A small network was shown many inputs. Here are its activations along a few directions, one row for each input.
In each table, some parts of the input vary, and every possible input appears once, in random order.
A made-up example of a description, with smaller parts first: one of 4 places along a line, together with either a single point or one of 9 places around a ring or (one of 3 separate values, together with one of 5 places around a ring).
Shared parts are said once, and a part with two or three values counts as separate values.
(in the rows, 128 means zero)

Other details of the inputs vary at random and push rows far along three fixed directions, the same in every table; ignore that.

Table:
R1: [142 122  95 111 129 147 139 108 136 117 150 114]
R2: [117 168 120  98 113 152 115 106 109 122 137 114]
R3: [152 133 103 122 137 141 157 117 135 100 143 128]
R4: [120 111 124 130 139 133 101  99 120 127 106 141]
R5: [104 101 202 185 136  51  72 226 110 175 144 167]
R6: [119 108 110 115 133 131 106 116 123 124 112 156]
R7: [118 111 120 133 138 135 103  98 120 128 112 148]
R8: [131 123 123 128 128 157 157 101 135 113 135 111]
R9: [135 115 112 112 129 152 162 116 143 108 139 117]
R10: [166 102 111 168 167 124 167 114 161 112 173 104]
R11: [153  93 133 140 133 122 167 164 163 132 180  78]
R12: [115 138 130 124 137 113 113 105 143 120 105 155]
R13: [143 152 138 103  96 130 141 170 107 149 149  87]
R14: [117 116 122 135 142 130 127 106 113 134 101 149]
R15: [107 126 119 122 146 126  98 107 127 122 108 140]
R16: [158  89  95 141 166 121 173 127 162 130 165 102]
R17: [127 126 129 142 142 130 121 110 115 112 108 160]
R18: [168 115 134 168 147 114 158 149 150 129 183  84]
R19: [139 127 106 127 132 151 135  91 131 122 146 109]
R20: [128 121 111 128 137 122 124 130 121 105 100 159]
R21: [115 101 130 115 135 135 128 124 131 113  98 150]
R22: [144 100 103 150 172 120 145 110 171 125 183  95]
R23: [114 102 125 116 133 135 128 126 132 111  94 148]
R24: [121 110 108 114 132 130 103 118 125 121 103 146]
R25: [108 107 132 136 131 138 126 112 125 118  92 140]
R26: [114 137 129 133 152 122 118 116 121 110 114 162]
R27: [113 137 121 136 150 119 118 120 123 107 106 153]
R28: [126 183 149  93  77 152 125 138  76 146 121  96]
R29: [122 128 121 139 122 119 117 103 137 124  94 151]
R30: [101 104 199 176 119  45  71 212 132 187 139 167]
R31: [106 108 130 136 129 139 126 110 123 120  98 147]
R32: [159 100 127 158 141 118 139 138 154 147 189  70]
R33: [105 124 113 127 146 125 100 107 127 122 109 140]
R34: [113 136 120 137 149 120 120 117 122 109 112 158]
R35: [167 111 121 146 128 102 158 153 177 137 181  93]
R36: [120 173 163  95  69 162 127 139  88 131 124  94]
R37: [109 165 136  96 109 159 138 115 113 112 127 115]
R38: [117  86 209 194 127  53  68 229 107 179 127 159]
R39: [117 192 148  86  90 143 123 143  85 142 129  98]
R40: [139 109 142 148 148 119 159 150 164 132 182  75]
R41: [139 176 153 122 109 125 131 164 112 128 163  91]
R42: [109 122 122 122 150 126  99 105 128 122 112 143]
R43: [105 124 117 127 146 127 103 105 125 124 116 150]
R44: [131 172 136  79  70 151 108 149  89 137 139  99]
R45: [132 126 114 140 122 141 121 117 147 138  94 167]
R46: [129 121 119 118 127 116 120 114 144 118 100 161]
R47: [123 160 163 111  98 138 136 161 119 135 156  80]
R48: [109 183 161  87  81 154 125 145  96 127 132  96]
R49: [115 138 125 127 138 113 114 107 146 119 102 152]
R50: [164  98  99 147 149 111 167 119 187 120 169 114]
R51: [131 120 122 122 140 124 122 127 120 106 103 162]
R52: [125 200 154  98  89 140 120 150  85 123 139 107]
R53: [117 172 123  96 119 148 136 112 104 127 126 116]
R54: [118 109 103 117 130 128 105 119 124 122 105 146]
R55: [113 138 125 128 137 114 116 105 143 121 111 162]
R56: [131 156 114  89 107 151 143 124 102 127 121 122]
R57: [117 106 125 134 128 163 129 126 132 130  91 155]
R58: [149 116 107 153 161 108 160 108 187 121 171 108]
R59: [ 86  83 206 176 123  62  78 225 120 180 136 152]
R60: [122 127 123 141 125 121 121 101 136 125 104 159]
R61: [127 122 115 120 124 115 120 118 145 118  96 159]
R62: [119 154 137 105  97 166 140 110 105 117 121 113]
R63: [136 124 116 145 138 151 124 128 125 124  98 167]
R64: [119 110 106 119 140 123 129 125 120 127  94 148]
R65: [112 138 120 130 135 111 116 108 145 120 102 153]
R66: [139 168 119  96 102 153 139 128 102 104 128 131]
R67: [142 157 149 118  98 135 138 153 102 154 149  79]
R68: [157  92 108 159 169 123 170 111 158 135 166  95]
R69: [131 169 148 109 109 127 134 159 109 150 153  81]
R70: [149 115 127 149 160 107 157 148 156 145 180  76]
R71: [159  85  92 140 157 125 152 120 169 124 180  99]
R72: [125 125 126 137 127 119 117 102 140 123  95 150]
R73: [152  79 110 142 155 131 175 129 175 116 168 100]
R74: [142 154 148 120  89 138 115 149 106 151 163  75]
R75: [125 110 108 135 132 156 105 117 128 141 102 155]
R76: [134 189 152 101  64 141 120 131 103 138 128 106]
R77: [142 126  99 111 136 142 160 116 129 124 135 118]
R78: [127 113 111 134 141 151 128 123 123 146  90 156]
R79: [119  85 191 169 110  48  76 221 134 184 137 173]
R80: [158 105 130 156 147 115 160 144 146 151 174  74]
R81: [115 111 113 136 133 133 104 100 119 129 109 145]
R82: [125 121 111 128 133 125 125 128 118 108 105 165]
R83: [130 176 138  79  78 147 130 154  83 141 124 104]
R84: [120 132 120 119 141 149 155 104 143 108 142 113]
R85: [134 148 165 121  87 145 138 158 112 141 152  77]
R86: [104 128 116 126 150 121 123 113 120 130 104 149]
R87: [153 163 143 112  92 131 137 175 109 127 158  95]
R88: [130 125 132 140 144 128 119 110 117 111 102 153]
R89: [119 118 125 131 143 131 125 106 113 134 101 149]
R90: [124 126 127 138 127 121 119 100 137 125 105 159]
R91: [148 135 102 118 121 131 154 108 154 114 140 129]
R92: [121 127 120 140 122 120 119 102 136 126 102 157]
R93: [129 141 108 119 152 138 154 103 134 123 140 113]
R94: [112 104 128 116 130 137 129 124 128 115 102 157]
R95: [124 126 126 145 140 129 123 111 114 113 107 160]
Each input here is: one of 5 separate values, together with either a single point or (one of 3 separate values, together with one of 6 places around a ring).
Changing only the choice among 5 separate values turns R54 into R35. The same change can be made to R33. Which row results?
> R65
Changing only the choice among 5 separate values turns R15 into R41. The same change can be made to R2. Which row results?
> R26
Changing only the choice among 5 separate values turns R69 into R47. The same change can be made to R70. Which row results?
> R40
Which other rows does R79 become when the choice among 3 separate values takes its other values? List them by row number.
> R55, R90
A walk changes only the place on the ring of 6. It starts at R29 and steps to R92. List the rest of the walk in order.
> R60, R90, R76, R72
Which other rows does R77 become when the choice among 5 separate values takes its other values? List them by row number.
> R1, R3, R9, R91
Which other rows does R38 become when the choice among 3 separate values takes its other values? List them by row number.
> R41, R87
